Each row below holds a small network's activations on one input, seen along a few directions.
In each table, some parts of the input vary, and every possible input appears once, in random order.
A made-up example of a description, with smaller parts first: line(6) and (point or (values(2) and ring(5)) or line(11)).
Shared parts are said once, and a part with two or three values counts as separate values.
In the rows, zero is written as 100.

Other details of the inputs vary at random and push rows far along two fixed directions, the same in every table; ignore that.

Table:
row 1: [46, 145, 67, 75, 75, 55, 52, 61, 73, 69, 68, 59, 165, 129]
row 2: [74, 124, 83, 83, 108, 4, 94, 63, 54, 65, 66, 87, 149, 120]
row 3: [138, 172, 137, 103, 74, 42, 78, 42, 120, 170, 132, 141, 73, 106]
row 4: [69, 115, 71, 78, 90, 10, 94, 53, 59, 57, 75, 81, 155, 116]
row 5: [105, 177, 101, 94, 28, 76, 35, 52, 126, 150, 116, 144, 82, 92]
row 6: [129, 59, 128, 103, 94, 157, 112, 148, 124, 130, 117, 127, 64, 59]
row 7: [122, 46, 118, 95, 69, 165, 113, 135, 135, 123, 125, 123, 68, 55]
row 8: [61, 158, 81, 93, 106, 44, 58, 85, 61, 82, 54, 62, 161, 133]
row 9: [129, 65, 96, 119, 95, 144, 133, 117, 130, 99, 120, 146, 38, 74]
row 10: [76, 28, 88, 80, 138, 144, 132, 158, 74, 49, 74, 44, 147, 95]
row 11: [57, 68, 56, 100, 142, 171, 109, 144, 88, 34, 69, 41, 126, 123]
row 12: [68, 22, 57, 101, 135, 128, 149, 122, 83, 15, 81, 59, 118, 107]
row 13: [124, 71, 104, 110, 99, 167, 128, 90, 150, 117, 150, 116, 45, 94]
row 14: [56, 156, 76, 83, 102, 49, 54, 79, 65, 77, 59, 63, 163, 132]
row 15: [125, 136, 133, 73, 24, 51, 59, 68, 112, 166, 121, 146, 103, 63]
row 16: [131, 68, 106, 133, 109, 136, 134, 129, 122, 106, 111, 144, 33, 77]
row 17: [140, 87, 129, 136, 133, 151, 130, 121, 132, 135, 137, 119, 37, 105]
row 18: [132, 170, 131, 92, 71, 46, 76, 36, 123, 164, 136, 143, 76, 104]
row 19: [132, 70, 113, 142, 117, 132, 132, 135, 115, 110, 111, 145, 33, 84]
row 20: [134, 146, 156, 102, 55, 39, 61, 91, 95, 177, 106, 148, 97, 74]
row 21: [80, 117, 115, 74, 99, 22, 80, 97, 48, 98, 61, 67, 176, 104]
row 22: [129, 76, 105, 111, 104, 167, 127, 94, 147, 121, 151, 117, 43, 93]
row 23: [65, 72, 72, 128, 164, 155, 111, 165, 75, 48, 61, 43, 124, 130]
row 24: [78, 51, 75, 93, 169, 147, 149, 117, 89, 40, 97, 34, 124, 133]
Description of these inputs: values(4) and line(6).
Change only the values(4) part in row 11. List by row number the other rows that result.
Answer: row 9, row 10, row 24
Change only the line(6) part in row 21. List by row number the other rows that result.
Answer: row 6, row 7, row 10, row 15, row 20
Change only the values(4) part in row 23. List by row number the other rows that result.
Answer: row 17, row 19, row 20

Table:
row 25: [80, 124, 91, 76, 94, 37, 93, 45, 83, 83, 94, 86, 130, 118]
row 26: [98, 91, 114, 71, 89, 11, 105, 85, 56, 96, 80, 93, 150, 83]
row 27: [81, 27, 102, 87, 116, 129, 120, 165, 74, 63, 69, 67, 141, 80]
row 28: [84, 126, 87, 89, 99, 31, 91, 56, 76, 84, 94, 95, 129, 122]
row 29: [115, 81, 99, 109, 78, 185, 98, 120, 152, 121, 125, 130, 38, 73]
row 30: [82, 77, 82, 108, 146, 153, 113, 150, 85, 63, 74, 60, 115, 114]
row 31: [97, 140, 104, 91, 116, 32, 96, 70, 74, 95, 84, 92, 131, 126]
row 32: [128, 92, 124, 132, 109, 178, 99, 149, 132, 143, 123, 123, 41, 85]
row 33: [75, 68, 78, 113, 132, 151, 113, 143, 88, 59, 74, 56, 113, 113]
row 34: [75, 137, 78, 73, 68, 62, 66, 62, 91, 91, 91, 79, 148, 111]
row 35: [139, 151, 129, 116, 55, 57, 85, 57, 129, 161, 128, 163, 52, 90]
row 36: [136, 142, 116, 94, 39, 69, 86, 36, 136, 153, 146, 161, 61, 87]
row 37: [117, 84, 97, 123, 84, 181, 97, 129, 142, 119, 127, 139, 39, 74]
row 38: [93, 60, 100, 118, 173, 124, 139, 133, 82, 68, 91, 56, 111, 125]
Changing only one part turns row 28 into row 37. The same change can be made to row 31. Which row results?
Answer: row 30
What do these inputs look like to the network?
Answer: values(2) and (point or line(6))
